These are the activations of a small neural network, seen along a few directions. Each row is one input.
Each table varies a few parts of the input and shows all the possible inputs, shuffled.
A made-up example of a description, with smaller parts first: one of 5 places around a ring, together with either a single point or one of 9 places along a line or (one of 3 separate values, together with one of 6 places along a line).
Shared parts are said once, and a part with two or three values counts as separate values.

Other details of the inputs shift rows strongly along two fixed directions, in all tables alike. That doesn't count.

A family of inputs:
R1: [ -1  -5   2 -11  17   0 -13  12   7  33  34]
R2: [ -1   1  -2 -13   7   5 -10  12   4  36  36]
R3: [ -4 -11  20   8  11  10   1   1 -12 -12  14]
R4: [ -5  -7  23   6   7  17  -2  11 -12  -5   8]
R5: [  0   0  -4  -9 -10   6  -5   3   3  -5 -18]
R6: [  4   4  -6  -4 -10  -9   2 -10  -2 -12  -8]
R7: [  3   6  -7  -2 -10  -8   4 -13  -2 -10  -9]
R8: [ -6   1  18  10  -3  19   0  14 -15   3   8]
R9: [  4   7  -9   4 -14   0   0  -4  -1   3 -15]
R10: [  5   8  -9   2 -14   1   1  -6   0   1 -13]
R11: [  1  -7 -21 -23  16 -24 -20   1  25  16  13]
R12: [  1   6  -4 -11   7 -14 -10  11  -2  19  45]
R13: [ -1  -2  -3  10  -2 -14   0 -10   4  -5 -12]
R14: [ -2  -4  19  16   3   5  10  -6 -13  -5  18]
R15: [  5  -3 -19 -27  11 -11 -16  -4  26  28   8]
R16: [ -2   2  -4   1  -9   4  -4   2   3   5 -20]
R17: [  0  -8   0 -13  21  -3  -8  -2   8  23  42]
R18: [  0 -10  -2  -2   4  -4  -2 -11   6 -12 -13]
R19: [ -6  -5  22  12   7  16  -2  10 -12   1   7]
R20: [  3   8 -33 -28  13  -7   6  22  27  29   5]
R21: [ -1  -1  -2   5  -2 -15  -3  -5   4 -12 -11]
R22: [  0  -2  -3   9  -3 -12   2 -13   5  -4 -11]
R23: [ -2  -7  22   4   6  21   4   2 -11  -2  10]
R24: [  8   9 -27 -26  -3 -19 -19   8  17  21  14]
R25: [  6   7  -8  -5 -14   3   1  -6  -1  -5 -12]
R26: [  1   6  -6   0 -10 -12  -2  -3  -2 -12 -10]
R27: [  3   8  -8   5 -14  -2  -2  -1  -2   1 -15]
R28: [  1  11 -16   2   2  -7  25   8   3  -7 -13]
R29: [ -2  -4   1  -1   2   0  -9   3   6  -4 -21]
R30: [ -4  -6  -2   7   6  -8  -6  -5   6  -7 -16]
R31: [  0  -8  -2  -1   5  -2  -1 -14   7 -10 -13]
R32: [  0  -2  -2   2  -2 -14  -2  -5   4 -15 -10]
R33: [  6   6  -8  -5 -14   0  -3   0  -1  -9 -12]
R34: [  0   3  -4  -5  -9   9  -1  -5   5   1 -18]
R35: [  3   6  -4 -14   7  -9  -4  -1   0  23  47]
R36: [ -1  -6  19   9   3   5   8  -3 -13 -13  19]
R37: [  2   6  -7   4 -10  -9   4 -13  -1  -4 -10]
R38: [ -6 -10  19  17  11  10   4  -3 -12  -1  12]
R39: [ -3  -7  -2   8   5  -7  -4  -9   6  -3 -16]
R40: [ -2   4  15  16  -4   5   9  -2 -20  -1  17]
R41: [ -2  -6  20  10   3   4   6   0 -14 -14  19]
R42: [ -3   4  15  17  -4   3   7   1 -21  -2  17]
R43: [ -1   3  16   7  -4   5   6   3 -20 -12  19]
R44: [ -2  -4  19  13   3   6  10  -8 -12  -8  19]
R45: [  0   2  -4  -2 -10   8  -1  -3   4   4 -19]
R46: [  0   8  -6   6  -9 -13  -2  -4  -2  -7 -11]
R47: [  1  -5   2 -14  17   3 -10   6   8  32  35]
R48: [ -4  -7  -2   4   6  -8  -7  -4   6 -10 -15]
R49: [ -1  -1  -2   8  -2 -15  -2  -7   4  -9 -11]
R50: [  5   8  -8  -2 -14   3   1  -8   0  -2 -12]
R51: [ -1  -5  19  10   3   7   9  -6 -13 -11  19]
R52: [  0   3 -12   4   9  -9  25   5   9 -10 -14]
R53: [ -2  -3 -12   3  16  -2  21   6  11  -7 -18]
R54: [ -3  -1  18   2  -4  25   5   5 -14  -1  11]
R55: [  1  -6   1  -7   0   4  -4  -4   6  -6 -19]
R56: [ -2  -2  18   1  -4  23   3   8 -15  -3  11]
R57: [ -1  -7  -3   5   5  -4  -1 -14   7  -4 -15]
R58: [ -3  -8  22   3   6  18   0   8 -12  -6   9]
R59: [  7  10 -27 -23  -2 -19 -20   8  17  23  13]
R60: [  4  12 -18   0  -2   4  22  14   4  -3 -17]
R61: [ -1   0  -9  -2  12   6  19  13  11  -1 -24]
R62: [  3   9  -8   3 -13  -3  -5   2  -1  -2 -15]
R63: [ -4  -7  22  12   6  18   3   4 -12   6   7]
R64: [ -1   2  -3  -6  -9   4  -7   6   3  -4 -19]
R65: [  6   6  -8  -6 -14   1  -1  -3  -1  -7 -12]
R66: [ -3   3  -3  -3  -9   4  -8   7   3  -2 -19]
Description of these inputs: one of 6 places around a ring, together with either a single point or one of 10 places around a ring.
Changing only the place on the ring of 6 turns R16 into R27. The same change can be made to R8. Which row results?
Answer: R62
Changing only the place on the ring of 6 turns R29 into R59. The same change can be made to R47. Which row results?
Answer: R10
Which other rows agree with R53 in the place on the ring of 6? List them by row number.
Answer: R3, R11, R17, R18, R30, R31, R38, R39, R48, R57
A walk changes only the place on the ring of 10. It starts at R6 and steps to R7. List the rest of the walk in order.
Answer: R35, R37, R40, R42, R46, R12, R26, R43
Which other rows agree with R22 in the place on the ring of 6? List them by row number.
Answer: R13, R14, R21, R32, R36, R41, R44, R49, R51, R52

A family of inputs:
R67: [-14 -31  39   9  36  20  -1   3  -1   1  14]
R68: [ -5   5   8   7 -17  14  -4   6  -5  -4 -34]
R69: [  4   5 -20 -31  -9  -7 -17   7  20  13 -16]
R70: [  1  -2   1  10  -5  -6   2 -11  -9 -29 -18]
R71: [ -2  -1  24  13   6   1  16  -9 -17  -7  35]
R72: [ -7 -27  10  16  26   7   3  -9  12 -21 -32]
R73: [ -9  -6  32  14   1   9 -12   1 -19   3  25]
R74: [  3  -1 -24  -6  -1 -27 -24 -10  19   8  -7]
R75: [  8   7 -30 -20  -5 -11 -15  12  19  10 -14]
R76: [  0   4   7   3 -18  19   4  -6  -4  -1 -32]
R77: [ -1  -5  14   5 -13   4  -5 -24  -4 -16 -23]
R78: [ -5  -3  24  21   4  -1  14  -7 -18   0  33]
R79: [ -2   7  17   2   1  17  26  14 -17  -2  28]
R80: [  0  -8  21   8   4  12  -2  -2 -19 -13  34]
R81: [ -1  10  -6  14 -10   9   9   8  -9 -10 -29]
R82: [  0  10  -5  12  -9   8   7  11  -9 -14 -29]
R83: [ -5 -17 -14 -25  26   2  -9   9  38  21 -30]
R84: [  6   5  -3   6 -14  19  10  -3  -4 -11 -26]
R85: [ -6  -9  33   3   1  11  -9   1 -19  -7  28]
R86: [  5  -5  -5 -13  12 -15 -24   7   5  16  45]
R87: [  8  -4  -6 -14  12  -9 -15  -8   7  22  47]
R88: [ -3   7  19   7   1  11  17  25 -19  -3  25]
R89: [  1  -1   2  14  -5  -8  -2  -8 -10 -27 -20]
R90: [-10 -25  25  16  43  15  10   5  -5  -5  19]
R91: [ -1   4  16  12   0  23   1  24 -20   3  22]
R92: [  1   3   0 -27   4   2 -20  24   6  31  33]
R93: [  4  10 -10 -16   8  -6  10  11   8  35  40]
R94: [  4   0   1  13  -6  -1   7 -22  -7 -22 -18]
R95: [  2  -5   4  10  -9  -2  -5 -11  -6 -29 -19]
R96: [-11 -22  12  16  28  -6  19  -9  13 -22 -30]
R97: [  0   6  -3  15 -15  14   4   3  -6  -6 -29]
R98: [  3   2 -21 -17   1 -38  -5 -10  21  -4  -2]
R99: [  2  -5 -15 -27  -5 -21 -24 -16  20   3  -7]
R100: [ -2   2   7  -6 -18  18   1   2  -5 -15 -29]
R101: [  6  -1  -9 -18  15 -12  -9  -4   4  16  48]
R102: [  9  -2 -24 -10  -2 -21 -16 -22  20  11  -5]
R103: [ -2   3   7   6 -19  17   2  -4  -5   0 -33]
R104: [ -8  -7  33  11   1   8 -13   4 -20  -1  25]
R105: [  3   7  12   7   3  27  17  11 -21   4  25]
R106: [  0  -3   5  18  -8  -5  -9  -9  -6 -23 -21]
R107: [  3   1 -23 -20   0 -35  -3 -14  21  -5   0]
R108: [  3   2 -27  -5   2 -29 -15 -15  16  11  -6]
R109: [ -6  -9  33   7   1   8 -13   4 -20  -5  26]
R110: [ 10   7 -31 -17  -7  -5  -6  -3  20  20 -13]
R111: [  1  -5   3  20 -10   0  -2 -21  -6 -14 -20]
R112: [  5   9 -31 -13  -6 -10 -14   9  19  17 -15]
R113: [  0   4 -22  -5   0 -38  -6 -15  21  10  -4]
R114: [ -1   0   2  18  -5  -9  -2  -8  -9 -24 -21]
R115: [  8   6 -32 -26  -6  -6  -9   5  20   7 -11]
R116: [ -1   8  -2   1 -13   4  23   4  -4 -22 -23]
R117: [  1   4   8  -1 -18  20   4  -5  -4  -6 -31]
R118: [  2  10  -1   6 -13   6  26  -3  -3 -13 -24]
R119: [ -6 -18   3   9  21  24  12  10  12 -11 -40]
R120: [ -3  11   0  11 -12  -2  16  11  -5 -15 -27]
R121: [  6   4 -12 -23   7   4 -11  23   6  24  39]
R122: [ -1  10  -6  15 -11  10  11   4  -9  -6 -29]
R123: [ -3  -5   5 -12   8 -12 -26  -3   6  33  40]
R124: [  1  13 -28 -12  -5 -22   4   5  21  19 -12]
R125: [  0   4   7  -5 -17  20   4  -2  -4 -12 -30]
R126: [  2   8  -6   3 -10  11  11   9  -9 -20 -26]
R127: [ -4  -8  31   2   0  15  -4  -7 -18  -5  29]
R128: [  7   0 -28 -19   2 -26 -12 -14  17  -4  -2]
R129: [  2   8  -5   7 -10   8   8  12 -10 -18 -28]
R130: [ -1   6  11  14   2  24  15  13 -22  11  23]
R131: [  4  11 -29 -14  -6 -19   7   0  21  21 -12]
R132: [ -1  -3   3  22 -10  -2  -5 -16  -6 -15 -21]
R133: [  2   0  -4 -10  13 -23   1  -8   8  25  48]
R134: [  8   1 -27 -10   2 -25  -9 -22  17  10  -5]
R135: [ 10   7 -32 -25  -6  -4  -6   1  21  10 -11]
R136: [ -3 -14  -9 -17  46   9   4  25  21  32  26]
R137: [ -7   9  18  14   1  11  18  22 -18   5  24]
R138: [  0   7 -20 -19 -10  -7 -18   2  20  26 -19]
R139: [ -4  -7  13  13 -14   1  -7 -23  -6  -9 -25]
R140: [  3  -5   3   9  -9   2   0 -19  -5 -26 -17]
R141: [  2   7  -7   1 -10  13  14   4  -9 -21 -25]
R142: [  2   7  12  11   2  26  18  11 -22   9  24]
R143: [  5   4 -13 -13   6   5  -8  13   6  39  37]
R144: [ -5  -1  19  21   8   4   0   3 -23  -3  30]
R145: [ -3   7  18   3   1  13  21  22 -18  -4  26]
R146: [  5   2 -22 -18   0 -33   0 -18  22  -1   0]
R147: [ -4   5   9   4 -17  13  -5   9  -5  -9 -33]
R148: [  2  -6   4 -17   8  -8 -20 -10   7  32  41]
R149: [  1  -1   0  21  -7  -4   5 -21  -9 -15 -20]
R150: [ -3   2  -3  -6  14 -28  -8   4   7  22  46]
R151: [-12 -15  24   9  36  22  29  24   0   4  13]
R152: [  1   4 -20  -9   1 -41 -10  -7  21   2  -4]
R153: [  2   6  11   3   3  27  17  14 -21  -1  26]
R154: [ -5  -2  26  14   6  -6   8   6 -19 -12  33]
What do these inputs look like to the network?
Answer: one of 2 separate values, together with one of 4 places along a line, together with either a single point or one of 10 places around a ring
Changing only the choice among 2 separate values turns R75 into R86. The same change can be made to R153. Which row results?
Answer: R101
Changing only the choice among 2 separate values turns R127 into R125. The same change can be made to R146. Which row results?
Answer: R79
Changing only the choice among 2 separate values turns R85 into R69. The same change can be made to R99. Which row results?
Answer: R100
Change only the place on the ring of 10 in R129. List by row number the other rows that result.
Answer: R81, R82, R105, R122, R126, R130, R141, R142, R153
Change only the choice among 2 separate values in R130. List by row number the other rows that result.
Answer: R149
Change only the choice among 2 separate values in R91. List by row number the other rows that result.
Answer: R106

A family of inputs:
R155: [  1  -9 -19  -3   4 -14  -4 -18  28   0 -44]
R156: [  1  -7 -22  -2   6 -17   2 -17  28  -3 -42]
R157: [  6   7 -28  -3 -14 -34  -2 -23  14  -9 -28]
R158: [ -1   9   7  15 -18  24  18   1 -13 -10 -33]
R159: [  0 -11   5 -18  21 -12 -23   0   7  25  52]
R160: [ -7 -11  31  17  11  11  -3  -8 -17   2  30]
R161: [  5  11 -26 -17 -18  -3  -9   1  18   9 -43]
R162: [  1  -9  -4 -25  26 -21 -21   4  13  23  57]
R163: [  4   0 -38 -29  13 -15 -12   3  38  38  -5]
R164: [ -6 -12  24  16  24  13  17   7 -12  -1  26]
R165: [ -5  -8  25  15  18   0   9   0 -16  -8  36]
R166: [  2  -5 -20  -3  -1 -25 -10 -29  23  -3 -33]
R167: [ -5 -11  20  17  -4   4   0 -15 -12 -37 -28]
R168: [ -6  -6  14  11  -2  26  10   9 -10 -25 -35]
R169: [  4  11 -11 -22  11  -1   5  27   5  34  47]
R170: [  9   3 -34 -36  -3 -38 -31  -8  27  20  19]
R171: [  3   9  -9 -24   6   7  -9  19   7  46  43]
R172: [ -7  -4  15  20  -4  27  12   2  -9 -13 -37]
R173: [  5   2 -20  -9 -21 -25 -18 -21  13 -11 -33]
R174: [  6   9 -26 -18 -19  -3  -7   2  17   1 -46]
R175: [  3   8   9  12 -25  12   0  -3 -19 -20 -21]
R176: [  1 -11 -16 -12   4 -13 -11  -9  26 -13 -43]
R177: [  2  11  14  14  -5  11  15   8 -27   1  34]
R178: [  0  10  15  25 -28  18   7  -9 -24 -21 -27]
R179: [  2  12   9  25 -22   8  20  -2 -23 -32 -23]
R180: [ -1  -5  -5 -23  21   6 -15  21  13  43  39]
R181: [  0  -7 -22 -10   9 -22  -3  -7  29 -11 -37]
R182: [  0  -4 -20  -6   1 -31  -7 -19  22 -19 -34]
R183: [  1  10  12  26 -26  17  13 -11 -23 -22 -26]
R184: [ -4   1  25  15  -3   3   7   2 -26 -14  37]
R185: [ -7 -16  33  11  17  22   1   9 -14  -3  22]
R186: [ -6  -4  20  13  17  23  21  23 -15  -1  22]
R187: [  1  -4 -21   0   0 -27  -4 -28  21  -7 -34]
R188: [  6   6 -27  -2 -17 -30  -5 -26  15  -5 -28]
R189: [  1  10  18  17  -9  17  13   5 -28   2  32]
R190: [ -6  -4  19  14  17  25  22  19 -17   3  21]
R191: [ -1 -13  -1 -23  29  -7 -22   9  19  41  46]
R192: [ -3  10  11  16 -16  22  23  12 -18 -28 -32]
R193: [  8  11 -26 -14 -25 -15 -13  -8  11 -12 -37]
R194: [  4   1 -41 -31  17 -20  -8   6  38  40   4]
R195: [ 12  13 -42 -38  -6 -31 -23   4  26  23  14]
R196: [  0 -12  -2 -23  31  -8 -13  15  17  24  47]
R197: [ -5  -7  19  30   1   1  17 -19 -16 -34 -25]
R198: [  0  11   3  15 -13  17  26   6 -14 -17 -31]
R199: [  6  12 -30 -21 -14  -8  -2   6  19  -4 -41]
R200: [ -7 -14  29  13  18  20   2   4 -10   9  25]
R201: [ -2   9  16   9  -1  27  20  17 -20  11  24]
R202: [ -2   0  23   8  -2   4  -1   3 -23 -10  40]
R203: [ -1   2  15  27 -21   4   8 -22 -19 -24 -19]
R204: [ -2   5  22   1  -3  32   8  24 -23   0  22]
R205: [  0  10  17  10  -7  11   9  13 -25  -8  31]
R206: [  5  -7 -35 -29  25 -35 -11   1  42  25   7]
R207: [ -1 -10   5 -15  21 -12 -24  -2   8  30  50]
R208: [  1   9  12  19 -28  14   1  -7 -21 -21 -30]
R209: [  5   4  -9 -15   9 -26  -9   3   4  24  61]
R210: [ -3  -1  28  13  -7   9  -7  -3 -25   0  33]
R211: [ -6  -6  24   6  15  28  11  24 -16  -4  20]
R212: [ -7  -4  19   6  17  22  14  25 -12   1  25]
R213: [  1  -3 -22 -14  -3  -2  -8   1  23  -2 -49]
R214: [ -3   1  20  28 -24   8   4 -20 -22 -26 -23]
Changing only one part turns R197 into R198. The same change can be made to R162. Which row results?
Answer: R199
What do these inputs look like to the network?
Answer: one of 6 places around a ring, together with one of 10 places around a ring
Change only the place on the ring of 6 in R191. List by row number the other rows that result.
Answer: R161, R180, R207, R208, R210
Change only the place on the ring of 10 in R195. List by row number the other rows that result.
Answer: R175, R177, R178, R179, R183, R189, R193, R205, R208
